Each row below holds a small network's activations on one input, seen along a few directions.
In each table, some parts of the input vary, and every possible input appears once, in random order.
Descriptions start from the smaller parts, as in this example, which fits no table here: one of 8 places around a ring, together with either a single point or one of 11 places along a line or (one of 2 separate values, together with one of 6 places along a line).
Shared parts are said once, and a part with two or three values counts as separate values.

Other details of the inputs vary at random and push rows far along three fixed directions, the same in every table; ignore that.

Rows:
R1: [ 9  0 12 12 -3  1 -6 -5  7  4  0 19 -1]
R2: [ -9   8  12  -3  -1   0   0  -2 -10  -2  14   3   0]
R3: [ -2  -3   3 -10  -5   2   5   1   7   3  10  14   3]
R4: [-22  35 -24  21  86 -11 -38   1  16 -15   9 -31 -47]
R5: [  1 -26 -11 -62 -41  40 -51  25  40 -33 -38 -30 -24]
R6: [-59 -56 -13  44  -8 -28  41 -12   5 -40 -53 -16  -3]
R7: [-9 -2  8 -7  0 -6  4  6 -4 10  0  8 13]
R8: [  8  -5 -10   4  -1   2  -5 -13   2   6  15   5  28]
R9: [ 1 11  6  2 12 -1 10 14  2 17  0 -6  5]
R10: [ 1 -1  7 -6 -4 -2  4  1 -9 -6 19  0 -1]
R11: [  2  11  -1 -12 -12  -9   0 -10  -5   7  -1  -3   2]
R12: [-23  40 -32  30  85   1 -54 -17  17  -9   5 -39 -24]
R13: [  1  -2   2 -11  10 -11   4   7   0   5   5   3   9]
R14: [ 17 -11  11   7  -3   7  -4  -4 -11  -2  12  10  -1]
R15: [  8  -5  18   7  -7  11  -7  -5 -11   1   7  14   2]
R16: [ 8 -7  4 12  8  8 -6 -5  5  6  7 18 -4]
R17: [-2  4  1 -7 -7 -4  1 10 -2 -2  6 18  3]
R18: [  0  10  -9 -11  -6  -5   1  -3 -12   3  -3   0  -1]
R19: [ 10  -6   1  10   3   9  -9 -13  -4   3   8   8 -13]
R20: [  0  10   1  -5  -3 -16   2   0   2  12   1  10   8]
R21: [ 3  7 -9  3 -1 -3 11 17  1 12 -9 -2 -1]
R22: [ 15  -4   6   6 -10   6  -4  -4 -10  -1   2  19  -6]
R23: [ 9 -9 -4  2  2  4 -5 -6  2 -8 13 -2 29]
R24: [ -9  -1  13 -10  -2   4  -4  10   3  -4   4   7   4]
R25: [  9  10  -6  -3 -13   1  18   8  -9  10  -6  -8  -1]
R26: [13 -7  8  6 -8  7 -3  4 -1  1  0 28  3]
R27: [  7  11 -11   7  10  -2  -5 -10   1  -2   9   9  20]
R28: [-55 -59   8  69   0 -14  26  -9   2 -51 -51  -8  -8]
R29: [-2 12  6 -1 -8 -7  0 -8 -4 -2  9  2 -7]
R30: [10  1  4 -4  8 -1 15 17  3 12  5 -6  5]
R31: [ -7   8   5  -7  -1  -4   5  -6 -13   9   5  -1   7]
R32: [  5  14   8  -3  -3   3  18   4  -8  14   2 -10   6]
R33: [ 12   8   3  -8 -23   0  16   2  -3  11  -5 -10   2]
R34: [  1   0  -1 -13   0  -6   4  -4 -10   2   6  -7   3]
R35: [ 11 -12  13  12   9   4  -2   2  -1  -3   7  17   4]
R36: [ 11   0   9  10  -6   3 -10 -12  -2  -1   0   8 -11]
R37: [ 6  1 -2 -6  0  4 15  9  7 16 -2 -2  2]
R38: [  0 -25 -27 -61 -29  35 -48  30  29 -26 -45 -30 -20]
R39: [ -4   1  -6  -9  -3  -5   9 -14  -8   8   2  -1   2]
R40: [ 11   4   2  -4  -2   0  20   6  -8   8   5 -13   2]
R41: [  6   3  -4   4  -4  -3  -8 -13  10  -1   3   2  21]
R42: [-2 -1  2 -7 -9  1  8 -9 -6  2 16  6 -4]
R43: [ -2  13  -1   0  -1  -6   1  -1 -12  -3  12   8  -7]
R44: [ 6 11  1  3 -5 -7 10 10  6 15 -5 -3  1]
R45: [ 7  7 -2 -3 -5  2 23 -3 -5 14  2 -8  0]
Description of these inputs: one of 5 separate values, together with either a single point or (one of 2 separate values, together with one of 4 places along a line).
Q: Changing only the choice among 5 separate values turns R18 into R31. The same change can be made to R22. Which row results?
A: R15
Q: Change only the choice among 5 separate values in R43. List by row number the other rows that result.
A: R2, R10, R29, R42
Q: Change only the place on the line of 4 in R24. List by row number the other rows that result.
A: R7, R9, R28
Q: Change only the choice among 5 separate values in R38. List by row number the other rows that result.
A: R6, R7, R13, R20
Q: Change only the choice among 2 separate values in R19. List by row number the other rows that result.
A: R16

Rows:
R46: [19 -3  0  0  3 11 -8 -4  3  6 10  1  9]
R47: [ 10  -2   2  -2  11  10 -12   2   5   4  14  12   9]
R48: [  2   5   1 -18  -5  -1  -5  -2  -2   1  11  11  -7]
R49: [  5  15  -7 -18  14  -2   5   8   0  15   9 -17  15]
R50: [ 11  18  -3  -1   2   1   2   5   0  15  -2   3 -12]
R51: [  2   7  11  -7   5   6 -10   1   0   1  11   5   5]
R52: [18  3  0  1  6  9 -7 -7  4  9 12  5  9]
R53: [  9  11   3  -7 -10   4 -12  -3   0   3   7   2   5]
R54: [ 13   6  12  -5  11   6   1  17  -1  11   8   0 -10]
R55: [-26 -10 -39 -13  17  26 -66   5  37 -49 -52 -66 -55]
R56: [13 14 -1 -4 -4  3  4  7 -2 13 -1  4 -8]
R57: [-54 -73 -30  16 -36   6   2  -2  15 -79 -81 -55 -35]
R58: [  5   7  10  -7  -1   0  -3  12   2  15   0  10 -11]
R59: [  7  10   6  -8 -10   5 -13  -7   0   9   3   3   4]
R60: [ 11  -2  -1  -6   4   5 -15   4   5   3  10  18  11]
R61: [  9  -6  -2 -10   0   6 -16   4   7   0   4  18  10]
R62: [  8  14   3  -2  -1   5 -10  -5   0   5  11  -2   4]
R63: [-29 -20 -28 -20  15  31 -63  14  37 -53 -48 -59 -47]
R64: [ 16   2  -5  -2  -1   3 -12  -6   5   5   3   9   7]
R65: [  9  10  -5  -8  -2   1  -4  -6 -11   5  11  -2  -5]
R66: [ 13   2  -2   2   2   4 -10 -10   5  10   2   9   7]
R67: [-39 -30  20  54 -18 -39  55 -17 -18 -22 -14  25  27]
R68: [-31 -66  14  11 -79 -27  83   1  -9 -22 -38  14  58]
R69: [ 10  18   1  -2   2   2  -1   2   0  21  -2   4 -12]
R70: [ 11   3   1  -9  -3   5   1  -5 -14   5  12  -6  -1]
R71: [  5   1   6 -12   4   3  -1   0  -8   2  17   0  -6]
R72: [  1  15 -11 -19   2  -9   7   7   4  12   5  -6  17]
R73: [  8   9   5  -8   1  -1  -3  15   2  11   0  10 -11]
R74: [  7 -66  24 -37 -90  23  28  31   5 -20 -35  11  21]
R75: [-38  44   7  85  78 -59  24 -33 -23  14  26  19  -6]
R76: [  9   8  -3 -16 -10   4  -8  -8  -8   9   4   3  -5]
R77: [-34 -45  17  35 -41 -32  64 -13 -21 -26 -13  25  20]
R78: [11  2  8 -7 -8 12 -6 -2 -1  3  8 -7  8]
R79: [ 12  -5   2  -3  10  13 -12   5   3   2  14  10  11]
R80: [  1   3   4 -20  -7   2  -7  -2  -2   5  10  10  -7]
R81: [  0  14  -9 -16   9  -2   6   7   2  14   7 -15  16]
R82: [18  8  5 -5  1 12  5 10 -3 14  3 -7 -7]
R83: [  8  -4  -1  -4   5  10 -14   4   7   0  10  13   9]
R84: [ 17   2  -6  -1   1   5 -14  -4   5   4   5   6   6]
R85: [ -3  11 -11 -23  -2  -4   1   5   8  16  -2  -9  15]
R86: [  3   5   4 -14   4   4  -3  -2  -5   4  16   3  -8]
R87: [ 11   3   0 -14 -10   8  -1  -5 -11   5   9  -3  -1]
R88: [-65  13 -39  76  89 -19 -27 -25  17 -45 -38 -69 -65]
R89: [ 16   2  -5   0   3   8 -12  -5   5   5   8   4   7]
R90: [  1   8   1 -11   6  -1  -5  -1  -5   2  16   4 -10]
R91: [ 11  11  -6 -14  -8   1  -6  -7  -7   4   7   4  -5]
R92: [ 16   4   5 -10 -11  14   7   9   0  12  -2  -3  -4]
R93: [  1   9 -10 -20  -3  -3   7  10   3  11   4 -10  19]
R94: [-38  31  -3  97  85 -57  27 -35 -17  11  22  25  -3]
R95: [  3   9   7 -11  -1   2 -13   3   0  -1   9  10   6]
R96: [14 12  2 -4 -5  6  6  8 -2 14  1  1 -6]
R97: [-34 -47  23  55 -24 -29  71   0 -14 -21 -27  12  11]
R98: [ 10   7   8 -10  -3   1   0  16   0  10   2  11  -8]
R99: [ 4  4 13 -6  4  7 -8  3 -3 -1 12  3  8]
Q: What do these inputs look like to the network?
A: one of 6 places along a line, together with either a single point or (one of 2 separate values, together with one of 4 places along a line)
Q: Changing only the place on the line of 6 turns R82 into R50. The same change can be made to R99. Which row results?
A: R67
Q: Start at R73 and move only the place on the line of 4, one step at a time. The first step leads to R48. Which rows follow, in order?
A: R67, R61
Q: Change only the place on the line of 4 in R47. List by row number the other rows that result.
A: R51, R86, R97
Q: Change only the choice among 2 separate values in R64. List by row number the other rows that result.
A: R61
Q: Start at R49 and move only the place on the line of 6, one step at a time. The first step leads to R81. Which rows follow, in order?
A: R93, R72, R68, R85

Rows:
R100: [-47  -8   8  64   1 -43  52 -13  -9 -15 -27  11 -17]
R101: [ -9  30 -11  60  71 -11 -26 -17  -6  -6   6  -3 -46]
R102: [ 25   0  10  -5 -23   0  42  11 -10  24  11  10  42]
R103: [ -6  23 -22  22  50   5 -50 -32  12  -8  10 -21  -8]
R104: [-51 -16  23  69  -1 -64  80 -34 -45 -16  26  38  29]
R105: [ 18   8  20 -36  -8  17 -13  23  -7  13  25  20   2]
R106: [-19 -18  -9   7 -22  -6  28 -12  -5 -19 -23 -35  21]
R107: [-33 -34 -11   9 -41 -18  15 -10   5 -29 -38 -13  30]
R108: [ 19   2   8 -35   1  15 -19  20   4  15  26  13  17]
R109: [ 35  29  13 -31 -17  11   2  15  -9  35  24   1  -9]
R110: [ 21   4  13 -27 -48  -9  40 -10 -33  25  27  15  27]
R111: [ -4  27 -28   9  48 -10 -23   9  22   7  -8 -15  -9]
R112: [-14 -93  -8 -17 -60  43 -24   8  35 -66 -76 -35 -16]
R113: [ 10 -13  21 -18 -43  -8  35   6  -5  20  -3  35  36]
R114: [ 30   6   8 -13   3  27 -36  -1   3  12  12  12 -10]
R115: [-24 -98 -17 -34 -84  47 -26  -5  20 -89 -74 -34 -23]
R116: [-47  -8  23  72  22 -47  51 -10 -21 -21   0  16 -10]
R117: [-34  -1  -2  66  28 -36  59 -18 -19  -1 -14 -15 -10]
R118: [ 40  19  -1 -42 -10  20  -2  16   3  34  19  -8  10]
R119: [ 24  -8  40 -15 -71 -14  61   8 -26  33  16  68  50]
R120: [ -9  17 -19  10  61  -4 -30  12  18  -7   6 -17  -9]
R121: [ 41   6  -7 -17   9  30 -40   7  19  15  19  14  12]
R122: [  4  34 -18   2  47   3 -11  -2  10  16   2 -37 -30]
R123: [ 30  22  18   0   6  17 -34  -2  -4   4  15  13 -24]
R124: [ 46  10  15 -12  -6  18 -14  -3  -4  30  35  37  22]
R125: [-19  21  -9   9  62  -5 -25   2  12  -4   7 -17 -25]
R126: [ 21  19  -1 -54 -38  -2 -11  -5  -8  18  20  24  11]
R127: [ 21  11  -3 -37 -12   8 -11  14  13  25   6  14  15]
R128: [-39 -33   2  17 -12 -16  18 -12  -5 -33 -11  -6  35]
R129: [  7  36 -17   1  37   6 -12   7  -1  14   1 -27 -39]
R130: [-18  30 -20  11  47 -10 -19   1  10  10  -8 -12 -33]
R131: [-18 -27 -16 -38   7  36 -55  27  31 -34 -31 -45 -41]
Q: What do these inputs look like to the network?
A: one of 4 places along a line, together with either one of 2 separate values or one of 6 places along a line
Q: Changing only the place on the line of 4 turns R107 into R103. The same change can be made to R113. Which row results?
A: R112
Q: Change only the place on the line of 6 in R108. List by row number the other rows that result.
A: R105, R116, R120, R125, R131
Q: Change only the choice among 2 separate values in R103. List by row number the other rows that result.
A: R115
Q: Change only the place on the line of 4 in R123. List by row number the other rows that result.
A: R100, R109, R116
